These are the activations of a small neural network, seen along a few directions. Each row is one input.
In each table, some parts of the input vary, and every possible input appears once, in random order.
Descriptions start from the smaller parts, as in this example, which fits no table here: one of 4 places along a line, together with either a single point or one of 11 places along a line or (one of 3 separate values, together with one of 5 places around a ring).
Shared parts are said once, and a part with two or three values counts as separate values.
In the rows, zero is written as 128.

A family of inputs:
R1: [128 181 145 132 147  90 129 130 165 105 154  89 110 159 168 133]
R2: [108  98 122 116 113 180 124 130 136 103 118 126 140  75  83 150]
R3: [162  65  93  87 132 206 143 129 145 158 133 138 144 120  65  98]
R4: [114 119 136 110  62 143 137 129  30  66 100 165 169  54 116 142]
R5: [102 100  93  98 149 182 123 123 176 141 136 118 149 110  66 124]
R6: [149 194 166 152  76  76 149 122  63  93 133 131 138 143 191 137]
R7: [105  93 123 174 227 107  57 145  43 238  95 163  59 125 141 138]
R8: [ 99  91 135 152  69 141 152 140 108  93  77 147 152  56 105 156]
R9: [113 158 150 172  95  54 143 116 154 102 115 123 126 157 197 147]
R10: [147 165 136 125 156 114 110 126 200 149 174 101 111 197 128 105]
R11: [182 143 109  90 182 114 141 118 187 159 173 108 111 212 148  78]
Describe the family of inputs behind these rows. -> either a single point or (one of 2 separate values, together with one of 5 places along a line)

A family of inputs:
R12: [112 106 112  98  81 105 176 101 189  69 114 145 159  87  96 132]
R13: [123  62 106  93 133 204 115 122 145 162 126 154 149 115  73  92]
R14: [136 158 165 145 144  88 116 176  43 131 122 107  89 142 202 111]
R15: [167 155 111  96 208 150 119 154 115 182 173  87  84 176 135 103]
R16: [147 169 152 137 144  51 171  88 206 113 132 113 109 165 165 124]
R17: [ 90 136 104 162 188 202  89 159 190 183 139  57 118 105  79 183]
R18: [145  81  96  73 125 205  91 159 123 147 145 133 147 127  64 106]
R19: [173 197 142 109 123 103 169 117 140  87 166  66 120 178 187 119]
R20: [143 136 129  90  53 147 144 114 142  55 150 122 170 113 104 125]
R21: [ 66 148 157 214 119 138  93 166 107 112  96  82 114  49 144 202]
R22: [ 75 189 147 169 102 145 128 121 213  69 143  46 151  96 130 185]
R23: [ 88  96 136 136  72 128 107 151  54 115  97 184 157  95 106 134]
R24: [ 97  75 113 146 101  92 147 139  85 115  54 182 124  60  94 152]
R25: [174 202 152 127 113  97 145  93 147  93 191 101 132 166 173 127]
R26: [ 93  72 129 160  85 120 131 131  72 119  65 186 147  80 126 139]
R27: [103 133 139 171 167  37 127 123  90 161  88 143  92 132 180 144]
R28: [104  39  89 112 152 185 122 111 153 158 121 160 147 114  68 100]
R29: [132 145 132  77  68 147 194 131 123  49 153 111 175  92 116 124]
R30: [194 137 125 123 189 146  90 128 130 190 172 100  97 171 137 105]
R31: [160 162 167 155 129 100  97 139  50 135 119 130  92 152 188 144]
R32: [159 188 154 136 113  89 151  91 180 114 165 113 131 198 168 124]
R33: [163 133 123 137 192 140  96 119 150 210 153 123  94 190 118  90]
R34: [117 152 152 181 160  63 119 112  78 153 103 174  97 152 157 162]
R35: [151 109 100 133 205 140  93 109 175 198 140 126  77 197 128 111]
R36: [115 121 119 110  61 135 154 110 190  67 115 154 173 135  95 124]
R37: [114 130 134 105  60 142 151 100 158  71 124 144 200 119 107 103]
R38: [135  83  91  64 147 198 121 163 100 137 144 114 140 106  69  99]
R39: [104 105 143 115  81 141 145 173  27  92 106 151 138  51 136 123]
R40: [101  44  79  74 166 168 124 141 175 157 103 151 133 101  76 113]
R41: [122 107 133 129  75 141 120 147  29 100  88 159 157  63 141 138]
R42: [138 181 143 144 116  82 145  94 197 109 156 136 114 190 163 132]
R43: [149 105  88 128 224 113 120 117 189 206 143 119  85 167 133 116]
R44: [133 165 163 173 129  79 114 127  60 169 116 151 112 142 166 137]
Changing only one part turns R40 into R12. The same change can be made to R18. Which row results? -> R20
Describe the family of inputs behind these rows. -> one of 3 separate values, together with either a single point or (one of 2 separate values, together with one of 5 places along a line)
Which other rows does R15 become when the choice among 2 separate values takes its other values? List them by row number. -> R38
Which other rows agree with R44 in the choice among 3 separate values? List them by row number. -> R14, R21, R23, R24, R26, R27, R31, R34, R39, R41

A family of inputs:
R45: [168  99  90  78 143 188 125 119 230 184 176 133 141 195  68  86]
R46: [103  71 117 103  36 160 147  89 134  40  92 173 199  65  80 133]
R47: [ 69  78 114 106  72 145 153 152  99  52  89 130 165  40  89 125]
R48: [155 126  98  59 227 184  76 212 148 241 144 158  92 126 125 180]
R49: [126 223 170 198 124  59 130 128 103 140 151  77 107 180 201 138]
R50: [159 177 169 163 169  34 112 101  59 107 126 127  81 165 224 121]
R51: [ 93  93 136 119 102 141 114 176  39  94  54 175 163   7 104 169]
R52: [139 191 167 175 116  45 142  92 135  90 156  95  97 194 194 106]
R53: [171  75  86  98 185 200 134 123 194 194 155  99 103 165 116 119]
R54: [177 247 170 144 108  86 166  94 172  74 172  73 153 181 173 128]
R55: [136  80 106 151 180 158  97 113 159 227 145 140  84 180  76  91]
R56: [ 42  75 112 142  73 137 139 137  62  92  76 155 151  38  88 140]
Describe the family of inputs behind these rows. -> one of 3 separate values, together with one of 4 places along a line
Changing only the place on the line of 4 turns R47 into R46. The same change can be made to R53. Which row results? -> R45
Which other rows does R52 become when the place on the line of 4 takes its other values? List them by row number. -> R49, R50, R54

A family of inputs:
R57: [ 90 115 139 185 149  94 131 144  91 153  60 133 116  76 128 157]
R58: [127 109  90 123 175 172 126 138 202 174 111 126 120 130  72 141]
R59: [ 96  84 106 120 189 194  91 129 210 155 134  79 119 116  91 152]
R60: [ 73 109 167 193 144 125 109 131  83 116 101 116  90  57 119 184]
R61: [155 244 154 139 106  56 169  99 197  54 166  91 143 199 172 127]
R62: [191 195 136 145 196  99 134 111 225 165 186  96  74 238 165 120]
R63: [ 66 110 135 129  53 157 159 128 166  68 135  91 164  66 109 164]
R64: [153  73 102 122 164 174 100 125 163 192 140 137 130 164  87 100]
R65: [140 219 179 187 185  28 132 105 116 138 142  91  78 185 226 147]
R66: [ 97 112 135 110  49 131 154 116 143  81 136 174 169  98 121 123]
R67: [126 115 108  67  53 126 160 122 110  79 129 163 182 123 141 106]
R68: [147 125 152 130 137 115 117 177   4 146 121 131 108 107 159 116]
R69: [120 114 140 173 127 102 107 129  60 154 103 166  98  97 137 139]
R70: [173  94 106  62 161 185  92 144 118 161 163 126 109 166 106  84]
R71: [147 153 121  79  63 153 135 137  88  65 140 126 180 127 108  88]
R72: [163  88  87  70 158 150 103 118 144 172 138 146 117 161 109  81]
R73: [145 111 128 150 128 107 111 143  24 149 112 178 115  99 161 121]
R74: [ 93 136 120 119  67 135 176 109 159  82  87 134 193  94  94 154]
Changing only one part turns R74 into R58. The same change can be made to R66. Which row results? -> R64
Describe the family of inputs behind these rows. -> one of 3 separate values, together with either a single point or one of 5 places along a line
Start at R60 and move only the place on the line of 5, one step at a time. The first step leads to R57. Which rows follow, in order? -> R69, R73, R68
Which other rows does R65 become when the choice among 3 separate values takes its other values? List them by row number. -> R61, R62
